A small network was shown many inputs. Here are its activations along a few directions, one row for each input.
Each table varies a few parts of the input and shows all the possible inputs, shuffled.
A made-up example of a description, with smaller parts first: one of 8 places around a ring, together with either a single point or (one of 2 separate values, together with one of 4 places along a line) or one of 11 places along a line.
Shared parts are said once, and a part with two or three values counts as separate values.
In the rows, 128 means zero.

Table:
R1: [ 79 118 109 132 101 127 104 140 132 118 128  97 130 142 130 106 148 123
 155 117]
R2: [138 109 133 154 106 124 111 152 132 139 137 113 114 134 147 112 154 128
 122  93]
R3: [154  98 134 149 118 123 112 161 132 139 116 108  93 141 133 121 150 118
 124 127]
R4: [147 138 130 132 118 160 140 102 136 125 156 171 145 112 143 157 106 121
 102 121]
R5: [147 232 158 171 159  57 184 143 134 135  86 112 138 101  66 135 131 176
 106 207]
R6: [112 142 129 124 145 152 129  98 116 124 134 144 155 109 122 153 116 103
 124  94]
R7: [106 133 132 152 115 146  97 144 139 136 134 102 135 143 116 130 166 112
 119 114]
R8: [120 122 118  89 147 120 143 105 114 119 127 135 131 116 134 131  97 123
 150 119]
R9: [125 107 121 113 115 111 110 148 144 132 122  83 114 149 123 104 145 121
 147 123]
R10: [146 106 123  97 146 141 156 107 127 129 144 167 122 130 137 138  99 149
 130 151]
R11: [ 95 135 108 109 126 135 125  98 105 114 130 149 163 112 137 126  99 128
 139 105]
R12: [158 121 126 127 137 141 139 113 118 130 138 160 120 113 129 157 102 116
 110 137]
R13: [137 105 144 114 132 127 113 155 136 125 112 123 102 160 147  94 152 146
 135 157]
What is each input in this table made of? -> either a single point or (one of 2 separate values, together with one of 6 places around a ring)
Which other rows does R13 become when the place on the ring of 6 takes its other values? List them by row number. -> R1, R2, R3, R7, R9

Table:
R14: [138 170 143 158 127  83 160 128 120 144 122 121 131 110 115 142 118 137
 104 138]
R15: [142 122 111 121 134  97 174 116 136 114 126 143 135 111 121 135  83 163
 141 157]
R16: [136  26 119  87  97 227  60 104 120 122 166 188 117 164 194 114 143  72
 117  83]
R17: [136 164 141 142 132 106 161 123 132 118 126 127 138  97 125 153 116 155
 134 126]
R18: [126 169 135 136 128  99 165 125 123 118 131 136 129 102 111 148 120 142
 125 138]
R19: [143 159 136 167 127  94 170 124 123 145 121 113 129 102 113 134 120 155
 106 129]
R20: [121 159 124 142 154  95 148 140 120 141 112 110 120 113 101 138 124 133
 127 138]
R21: [157 130 126 111 154  81 159 118 133 132  99 116 131 122 108 116 108 145
 127 159]
R22: [141 174 137 164 129  90 163 125 107 122 105 123 126 104 120 130 121 135
 104 144]
R23: [134 159 139 150 160 100 137 147 130 130  99 121 127 108 112 134 122 144
 129 123]
R24: [127 156 114 134 136 114 154 125 129 127 129 146 164 106 105 145 104 158
 141 146]
R25: [116 159 109 128 131 109 158 113 124 127 118 137 152 106 105 140  98 157
 140 141]
R26: [123  41 121 106  59 186  32 154 154 121 145 112  68 199 195  79 187  82
 147 120]
R27: [111 163 134 126 163 115 145 132 116 130 112 125 155 121 114 136 112 143
 142 146]
R28: [130 155 127 121 146  80 142 133 121 143 101 105 155 119  92 131 121 137
 127 136]
R29: [147 135 130 129 155  87 153 135 131 131 111 123  99 121 117 140 106 137
 131 156]
R30: [129 144 140 132 160  88 148 127 127 140 101 109 156 117  87 124 130 146
 126 139]
R31: [119  54 109  90  91 233  51 105 108 115 177 166 136 153 188 132 148  71
 103  66]
R32: [125 162 116 129 136 115 165 104 139 125 139 126 158 106 113 136  98 148
 133 140]
R33: [175 132 144 164 146  90 174 135 130 126 111 141 112 113 127 127 110 150
 120 157]
R34: [131 167 134 140 132 104 158 127 128 122 126 131 135  99 124 154 115 148
 130 129]
R35: [122 161 143 119 156 109 152 119 123 126 135 115 143 116 102 136 111 136
 146 130]
R36: [109  47 122 114 108 248  49 115 126 123 189 167 134 153 188 123 142  71
 113  63]
R37: [102  66 120 117  51 201  27 160 146 123 142  96  92 191 174  91 199  79
 134 107]
R38: [102  47 110 108  93 239  56 109 112 127 181 161 136 157 182 133 141  58
 119  73]
R39: [135 156 132 120 147  88 149 120 126 135 104 100 144 116  83 121 128 141
 121 132]
R40: [133 158 142 148 161 102 140 145 122 135 105 117 126 114 102 137 123 138
 129 131]
R41: [ 89  57 119 123  66 197  27 162 161 134 141  94  89 211 176  94 207 101
 135  87]
R42: [139 137 130 112 163 110 156 123 122 115 113 142 122 114 117 120 101 149
 141 165]
R43: [146 141 135 126 138  94 177 120 134 124 134 152 105 107 120 140 102 143
 133 160]
R44: [ 88  66 123 117  58 207  36 157 150 132 151 105  83 207 164  83 212  76
 134 106]
R45: [122 161 134 116 157 108 149 125 122 130 121 131 151 118 103 130 126 145
 137 133]
What is each input in this table made of? -> one of 4 places along a line, together with either one of 2 separate values or one of 6 places around a ring
The inputs of R28 and R30 match in every part but the place on the line of 4. If R27 is changed in the same way as R28 into R30, which row does it become? -> R45
Which other rows does R43 become when the place on the line of 4 takes its other values? List them by row number. -> R17, R18, R34

Table:
R46: [126 105 139 154 109 144 100 152 138 134 132 105 102 152 134 115 173 115
 117 117]
R47: [159 224 136 154 182  21 238 114 109 141  72 116 160  62  67 155  65 198
 130 174]
R48: [131 113 128 135 123 158 103 111 115 126 153 149 134 126 141 134 129 111
 100 103]
R49: [141  99 135 135 110 142 105 155 141 137 134 111  97 153 146 119 156 118
 125 127]
R50: [131  81 127 127 112 150  96 158 146 126 141 123  98 159 148 113 156 117
 141 131]
R51: [109 124 122 119 112 164 108 107 125 128 147 139 146 131 138 132 133 105
 117  96]
R52: [152 227 142 154 192  25 241 118 123 141  88 115 161  64  67 166  71 201
 138 171]
R53: [152 227 138 153 189  22 232 119 113 131  65 119 156  62  62 158  67 188
 138 187]
R54: [111 110 123  98 131 164  90 105 119 120 144 141 150 139 141 123 127 105
 120 101]
R55: [113  92 118 110 102 142  96 148 145 122 139 117 105 161 139  97 158 116
 147 131]
R56: [141 101 125 120 123 158 114 117 114 125 144 162 120 124 155 138 116 106
 119 108]
R57: [115 100 108  97 108 164 104 107 128 114 158 152 136 137 152 126 113 110
 131 117]
R58: [ 98 110 122 122  99 150  86 150 141 129 135  99 116 161 137 110 166 108
 140 124]
R59: [132  85 118 107 121 168 110 112 122 117 150 166 121 135 161 133 114 111
 127 115]
R60: [109 123 139 135 106 148  98 147 140 129 119 105 119 155 132 101 175 112
 129 119]
What is each input in this table made of? -> either one of 3 separate values or (one of 2 separate values, together with one of 6 places around a ring)
Which other rows does R46 become when the place on the ring of 6 takes its other values? List them by row number. -> R49, R50, R55, R58, R60
List by row number the other inputs of the same sort as R53. -> R47, R52
